These are the activations of a small neural network, seen along a few directions. Each row is one input.
Each table varies a few parts of the input and shows all the possible inputs, shuffled.
A made-up example of a description, with smaller parts first: one of 8 places around a ring, together with either a single point or one of 11 places around a ring or (one of 2 separate values, together with one of 6 places along a line).
Shared parts are said once, and a part with two or three values counts as separate values.
In the rows, zero is written as 128.

A family of inputs:
row 1: [101 126 178 148 171 114 122 111 159 161 136]
row 2: [115 248  83 134 114  79 196 136  99 154 177]
row 3: [107 102 115 182 100 184 112 116 156  63 123]
row 4: [127  99 118 181  95 195 113 146 169 101 125]
row 5: [120 126 114  73 172 110 120 138 114 152  79]
row 6: [127  98 128 121 173 107 126 112  86 181 102]
row 7: [126  95 103 156  67 132 118 144 122  51 161]
row 8: [126 134 124  69 153  81 128 155 139 124 168]
row 9: [129 145 155 101 143  56 119 156 145 126 155]
row 10: [112 106 152 121 154  89 117 119 103 182  86]
row 11: [167 107 129 139  58 136 136 152 128  78 160]
row 12: [157 140 171 136  91 194 111  87 146  86 126]
row 13: [155  89 111 136  72 165 122 126 112 115  70]
row 14: [110 146 139  99 189 133 125 130 169 132 129]
row 15: [110 152 166 127 177 109 113 125 179 139 115]
row 16: [163 115 143 108  73 172 105  90  98 110  75]
row 17: [117 126 131 115 200 150 136 114 154 147 153]
row 18: [136 119 119  89 166  98 142 144 120 135 192]
row 19: [150  96 109 159  64 142 121 180 130  85 163]
row 20: [ 91 251  93 156 147 133 186  99 141 170 138]
row 21: [120 118 167 121 138  61 128 141 125 148 176]
row 22: [135 110 143 121 156  78 136 134 107 147 192]
row 23: [113 113 151 144 187 131 128  99 146 163 153]
row 24: [121 132 140 101 160  86 109 133 123 160  65]
row 25: [ 98 235  71 129 127 116 180 113  80 192  85]
row 26: [118  82  89 156  83 161 107 123 101  84  72]
row 27: [148 114 140 165  91 188 129 123 162  90 122]
row 28: [127 106 106  89 183 128 132 122  98 168 102]
row 29: [138  79  93 155  79 171 108 154 114 122  75]
row 30: [176 133 159 111  58 141 117 116 113  74 164]
- Changing only one part turns row 18 into row 28. The same change can be made to row 2. Which row results? => row 25
- What is each input in this table made of? => one of 3 separate values, together with either a single point or one of 4 places along a line or one of 5 places around a ring
- List by row number the other rows that have the choice among 3 separate values in common with row 14. => row 1, row 3, row 4, row 12, row 15, row 17, row 20, row 23, row 27
- Which other rows does row 11 become when the choice among 3 separate values takes its other values? List them by row number. => row 13, row 27

A family of inputs:
row 31: [147 117 131 143  92 136 126 134 143  91 160]
row 32: [135 111 141 147 106 148 129 127 153  92 157]
row 33: [148  95 117 135 112 151 119 124 111 118  88]
row 34: [111 231 101 129 116 128 169 116 120 154  96]
row 35: [111 131 119  88 187  82 133 144 134 155 145]
row 36: [136 106 118 140 116 164 108 119 133 121  90]
row 37: [111 138 159 120 188  76 128 119 127 180 130]
row 38: [139  98 116 122  79 128 121 134 107 115 116]
row 39: [101 212  79 154 133 133 178 118 103 165 141]
row 40: [125 116 140 151 112 162 118 121 158  99 142]
row 41: [145 109 122 129  81 128 109 150 105  99 134]
row 42: [128 106 140 144 127 175 112 125 141 107 102]
row 43: [101 128 133 115 192  74 128 141 131 168 131]
row 44: [125 149 162  94 181  90 130 110 123 169 144]
row 45: [150 110 130 134  82 129 127 151 132  99 152]
row 46: [127 145 140  80 184  92 131 123 124 152 152]
row 47: [125 112 137 151 118 168 111 118 156 106 122]
row 48: [140  90 120 127  97 138 126 128 103 114 101]
- What is each input in this table made of? => either one of 2 separate values or one of 5 places around a ring or one of 11 places around a ring
